A small network was shown many inputs. Here are its activations along a few directions, one row for each input.
In each table, some parts of the input vary, and every possible input appears once, in random order.
A made-up example of a description, with smaller parts first: line(6) and (point or line(11) or (values(3) and ring(5))).
Shared parts are said once, and a part with two or three values counts as separate values.
In the rows, zero is written as 128.

Other details of the inputs shift rows strongly along two fixed directions, in all tables alike. That doesn't count.

A family of inputs:
row 1: [118  97 131  86  36 187 149 109 164 121  98 137 108  63 163]
row 2: [165 103 100 102 112 150 137  95 206 165 131 145 114 102 154]
row 3: [118 130 133  97 147 124 109 150  77 136 131 106 134 143  72]
row 4: [106 111 122 107 156  88 114 179 109 129 126  93 136 119 120]
row 5: [ 74 137 169 218 132 103 147  99  80  78 133 126 136 171 177]
row 6: [138 133 115  88 163  88 100 231  83 120 125  85 137 109  60]
row 7: [144 106 104 112 107 142 139  73 181 159 142 144 123 102 137]
row 8: [192 134 104 113 118 172 127 108 197 166 131 151  99  95 135]
row 9: [154 151  98 114 127 152 127  92 180 153 124 161 122  96 137]
row 10: [ 87 134 191 190 124 130 148 106  99 105 132 145 139 210 191]
row 11: [113 105 102  66 148  66 114 198 101 138 126  83 161  99  66]
row 12: [ 78 161 169 207 145 151 134 111  76  89 140 138 133 195 163]
row 13: [156 108 101 101 110 147 143  82 199 173 135 147 124  98 147]
row 14: [ 95 171 166 205 143 132 131 146  98  66 122 152 140 198 176]
row 15: [191 135 128 113 113 166 124 110 176 159 125 156 100 124 133]
row 16: [122 135 136  92 153 126 113 164  84 143 125 105 136 148  84]
row 17: [129 112 130 116 138  78 119 197 113 117 129 100 140 120 110]
row 18: [ 62 152 190 180  67 203 147 135  72  55  98 141 115 151 196]
row 19: [104 164 153 209 127 127 141 102  88  69 126 150 140 171 147]
row 20: [167 110  91 118  90 118 146  65 191 137 128 155 130  81 122]
row 21: [ 97 103 107  80 147  60 111 190  80 122 134  80 159 107  57]
row 22: [129 143 130 122 165 109 105 196  93 124 127  98 123 117 104]
row 23: [172 149  88 102 111 149 132  92 199 148 122 174 130  93 122]
row 24: [116 128 119 124 155 122 120 148  67 125 132  86 129 124  73]
row 25: [137 116 103 119 111 124 133  74 181 148 135 152 126  90 143]
row 26: [126 126 134 111 146 119 117 144  61 127 126  95 129 140  66]
row 27: [ 78 127 173 216 129 121 153  98  77  87 140 118 133 186 172]
row 28: [100 143 116 115 161 108 106 158  79 122 131 104 137 117  85]
row 29: [179 132  92 102 123 177 125  96 199 164 126 155 108 101 135]
row 30: [147 144 146 141 127 165 126 110 143 130 121 155 116 167 153]
row 31: [170 106 117 121 110 142 138 112 193 161 137 138 106 104 155]
row 32: [166 116 114 122 114 125 133 112 196 151 131 147 109  89 161]
row 33: [124 118 160 148 120 135 137 113 139 125 127 142 123 176 173]
row 34: [119 135 115  97 160 131 115 166  97 146 131  98 136 124  88]
row 35: [ 94 126 185 205 114 124 153  82  84  92 134 136 130 200 173]
row 36: [102 165 152 213 134 139 141  83  96  85 128 150 124 161 165]
row 37: [129 127 131 153 114 118 138 118 166 109 125 154 137 143 171]
row 38: [156 147  95 120 110 144 129  84 176 131 129 172 131 102 116]
row 39: [142  88 132  63 146  85 107 210  95 159 130  68 126 117  70]
row 40: [104 105 103  66 161  72 110 191  96 152 129  74 147  91  76]
row 41: [124 140 110 101 165 116 103 179 108 130 121 104 129 114 100]
row 42: [154 103 119 100  98 139 136  68 175 161 135 153 122 117 129]
Each input here is: values(2) and (point or (line(4) and line(5))).
Question: Changing only the values(2) part turns row 12 into row 7. The same change can be made to row 3. Which row results?
Answer: row 42
Question: Changing only the values(2) part turns row 2 into row 29. The same change can be made to row 5. Which row results?
Answer: row 36
Question: A walk changes only the line(4) part. It starts at row 11 and steps to row 40. List the rest of the walk in order.
Answer: row 13, row 10
Question: Which other rows does row 32 become when the values(2) part takes its other values? List them by row number.
Answer: row 22
